x =
[[127 127 129 133 128 127 137 128 136 130 123]
 [137 131 129 134 129 133 115 134 140 130 127]
 [131 118 116 130 135 133 128 126 127 130 134]
 [126 130 124 134 131 137 122 128 120 128 134]
 [124 138 139 128 122 125 129 131 127 127 126]
 [120 130 119 144 135 149 123 126 109 128 140]
 [135 127 129 124 125 124 120 135 123 123 135]
 [126 129 130 128 128 127 132 128 130 130 128]
 [119 126 126 123 128 126 139 122 115 127 130]
 [135 115 108 128 135 137 118 117 123 125 125]
 [137 127 132 129 124 123 124 145 124 122 143]
 [116 126 124 126 130 130 139 121 109 126 134]
 [149 127 124 140 132 138 102 139 154 133 129]]
Rows and columns are counted from 1.
(1, 1)	127
(2, 8)	134
(9, 1)	119
(11, 3)	132
(3, 6)	133
(7, 9)	123
(7, 3)	129
(10, 11)	125
(5, 3)	139
(11, 10)	122
(7, 5)	125
(4, 2)	130
(2, 4)	134
(13, 5)	132
(13, 1)	149
(13, 6)	138
(7, 11)	135
(4, 7)	122
(4, 5)	131
(12, 10)	126
(8, 1)	126
(11, 6)	123
(11, 9)	124
(8, 6)	127
(12, 2)	126
(8, 5)	128
(6, 1)	120
(4, 3)	124
(12, 11)	134
(3, 8)	126
(9, 2)	126
(8, 4)	128
(9, 8)	122
(12, 9)	109
(12, 7)	139
(7, 2)	127

X =
[[136, 121, 129, 130, 110, 128, 128, 125, 125, 116, 117],
 [127, 132, 138, 138, 128, 130, 139, 136, 123, 121, 130],
 [132, 130, 135, 130, 122, 122, 134, 134, 124, 120, 122],
 [128, 130, 132, 139, 121, 135, 132, 132, 123, 123, 125],
 [130, 127, 127, 128, 128, 119, 126, 132, 131, 129, 129],
 [140, 124, 132, 129, 105, 126, 131, 129, 123, 110, 108],
 [140, 114, 121, 121, 110, 125, 122, 120, 129, 118, 115],
 [127, 127, 129, 128, 127, 129, 124, 127, 125, 133, 132],
 [132, 127, 122, 137, 130, 134, 126, 134, 125, 131, 129],
 [121, 144, 120, 133, 133, 133, 124, 118, 122, 138, 123],
 [124, 130, 135, 129, 134, 120, 133, 131, 129, 128, 138],
 [129, 130, 139, 138, 130, 128, 144, 141, 123, 118, 136],
 [125, 138, 128, 137, 132, 131, 135, 128, 123, 127, 128],
 [141, 110, 125, 120, 102, 127, 120, 123, 126, 115, 114],
 [142, 126, 139, 141, 110, 131, 139, 153, 118, 105, 114],
 [125, 132, 129, 143, 139, 134, 139, 134, 124, 129, 140]]
Rows and columns are counted from 1.
(1, 1): 136
(2, 10): 121
(16, 5): 139
(6, 11): 108
(5, 3): 127
(13, 9): 123
(12, 3): 139
(4, 5): 121
(6, 2): 124
(10, 7): 124
(1, 5): 110
(14, 3): 125
(13, 7): 135
(11, 1): 124
(7, 4): 121
(6, 7): 131
(16, 3): 129
(5, 9): 131
(16, 7): 139
(11, 4): 129
(14, 11): 114
(8, 10): 133
(4, 8): 132
(8, 6): 129
(14, 1): 141
(11, 8): 131
(9, 5): 130
(16, 8): 134
(2, 6): 130
(10, 10): 138
(9, 8): 134
(14, 2): 110
(5, 10): 129
(3, 9): 124

m =
array([[155, 128, 128, 137, 116, 126, 139, 125, 138, 128],
       [130, 137, 132, 123, 120, 110, 140, 125, 127, 113],
       [129, 133, 136, 125, 126, 116, 121, 131, 120, 111],
       [125, 133, 129, 132, 102, 125, 119, 124, 115, 124],
       [120, 112, 144, 134, 128, 129, 126, 133, 121, 107],
       [117, 112, 119, 127, 138, 128, 136, 118, 127, 114],
       [138, 128, 144, 140, 129, 148, 136, 128, 148, 133]])
Rows and columns are counted from 1.
(1, 1) => 155
(1, 10) => 128
(3, 1) => 129
(2, 3) => 132
(1, 2) => 128
(1, 3) => 128
(1, 9) => 138
(6, 4) => 127
(7, 2) => 128
(2, 7) => 140
(7, 10) => 133
(5, 3) => 144
(7, 6) => 148
(5, 4) => 134
(7, 5) => 129
(4, 1) => 125
(4, 8) => 124
(1, 4) => 137
(4, 3) => 129
(3, 6) => 116
(5, 1) => 120
(2, 10) => 113
(7, 9) => 148
(4, 10) => 124
(2, 8) => 125
(6, 3) => 119
(3, 5) => 126
(5, 5) => 128
(6, 2) => 112
(2, 5) => 120
(5, 7) => 126
(6, 8) => 118
(4, 5) => 102

grid =
[[127 129 128 126 131 135 124 129 133 131 128 128 127 135]
 [129 128 128 128 131 131 122 127 128 113 128 128 128 126]
 [126 127 129 128 131 131 123 131 132 130 120 126 128 129]
 [120 123 124 119 131 134 127 127 140 123 118 134 128 142]
 [135 142 128 128 131 137 128 131 128 128 124 135 139 113]
 [123 129 125 128 131 136 119 127 128 133 120 128 130 131]
 [121 128 130 122 131 127 117 129 135 122 123 128 118 128]
 [131 121 128 126 131 127 124 128 137 119 115 115 125 124]
 [135 139 111 141 131 138 128 128 137 131 128 136 132 100]]
Indices start at 1.
(1, 1): 127
(9, 10): 131
(7, 2): 128
(3, 2): 127
(7, 14): 128
(3, 12): 126
(3, 9): 132
(3, 14): 129
(5, 12): 135
(4, 3): 124
(8, 2): 121
(6, 4): 128
(4, 2): 123
(3, 4): 128
(1, 14): 135
(4, 14): 142
(8, 13): 125
(7, 11): 123
(5, 14): 113
(9, 2): 139
(1, 13): 127
(6, 9): 128
(5, 7): 128
(4, 11): 118
(1, 2): 129
(6, 11): 120
(3, 7): 123
(2, 3): 128
(8, 8): 128
(3, 8): 131
(8, 3): 128
(1, 8): 129
(3, 5): 131
(7, 1): 121
(8, 7): 124
(4, 6): 134

M =
[[136 115 129 127 143 120 132 124  98 112]
 [128 128 126 134 136 129 141 129 120 111]
 [130 125 129 127 134 121 132 135 124 117]
 [150 110 126 131 140 145 133 143 128 115]
 [137 118 127 130 137 132 128 135 115 114]
 [142 128 119 134 135 120 128 125 115 132]
 [136 123 127 128 139 128 133 134 118 123]
 [140 131 118 117 138 133 124 125 116 115]
 [139 121 130 111 150 126 150 135 128 122]]
Rows and columns are counted from 1.
row 1 col 1 => 136
row 9 col 2 => 121
row 5 col 1 => 137
row 8 col 1 => 140
row 4 col 9 => 128
row 2 col 10 => 111
row 7 col 9 => 118
row 3 col 1 => 130
row 8 col 8 => 125
row 8 col 2 => 131
row 2 col 7 => 141
row 9 col 4 => 111
row 1 col 5 => 143
row 6 col 10 => 132
row 1 col 8 => 124
row 5 col 8 => 135
row 6 col 6 => 120
row 9 col 7 => 150
row 5 col 2 => 118
row 3 col 5 => 134
row 1 col 10 => 112
row 4 col 1 => 150
row 6 col 3 => 119
row 4 col 7 => 133
row 8 col 10 => 115
row 8 col 7 => 124
row 3 col 7 => 132
row 4 col 4 => 131
row 3 col 3 => 129
row 9 col 9 => 128
row 5 col 10 => 114

B =
[[134 125 147 117 136 111 116 134 130 135 116 130 140 127 140]
 [120 131 128 135 134 105 118 131 135 135 134 141 129 121 126]]
Rows and columns are counted from 1.
(1, 1): 134
(2, 12): 141
(2, 4): 135
(1, 5): 136
(1, 13): 140
(2, 11): 134
(1, 11): 116
(2, 9): 135
(2, 1): 120
(2, 2): 131
(2, 5): 134

a =
[[136 134 136 136 123 121 127 128 130 136 127 138 135 129]
 [131 126 130 122 113 130 134 128 125 130 122 121 125 126]
 [115 131 123 123 134 115 124 130 128 131 121 112 111 127]
 [129 123 126 134 126 131 141 136 129 131 131 130 134 132]
 [138 147 139 142 138 127 148 126 116 154 133 119 115 128]
 [134 121 136 116 131 128 139 132 128 128 120 132 129 133]
 [127 115 150 126 118 117 148 136 128 119 131 122 127 115]
 [128 131 134 129 135 123 121 134 121 121 141 120 134 127]
 [124 118 125 119 120 120 121 122 128 110 122 137 116 116]
 [132 114 139 133 123 135 122 141 118 125 128 135 132 134]
 [137 132 119 114 116 122 123 128 110 133 130 117 133 131]
 [124 123 138 131 131 116 131 140 129 128 137 152 120 118]
 [126 135 130 154 116 136 134 133 136 120 124 134 139 121]]
Indices start at 1.
(1, 1)	136
(11, 6)	122
(2, 11)	122
(5, 10)	154
(4, 10)	131
(8, 14)	127
(7, 1)	127
(9, 3)	125
(1, 3)	136
(5, 7)	148
(2, 13)	125
(12, 7)	131
(9, 2)	118
(5, 6)	127
(11, 10)	133
(13, 11)	124
(4, 1)	129
(6, 11)	120
(13, 14)	121
(1, 7)	127
(9, 1)	124
(11, 1)	137
(6, 9)	128
(12, 13)	120
(11, 14)	131
(9, 6)	120
(10, 8)	141
(1, 11)	127
(8, 2)	131
(6, 7)	139
(4, 4)	134
(13, 13)	139
(7, 11)	131
(1, 9)	130
(9, 5)	120
(7, 12)	122
(6, 5)	131
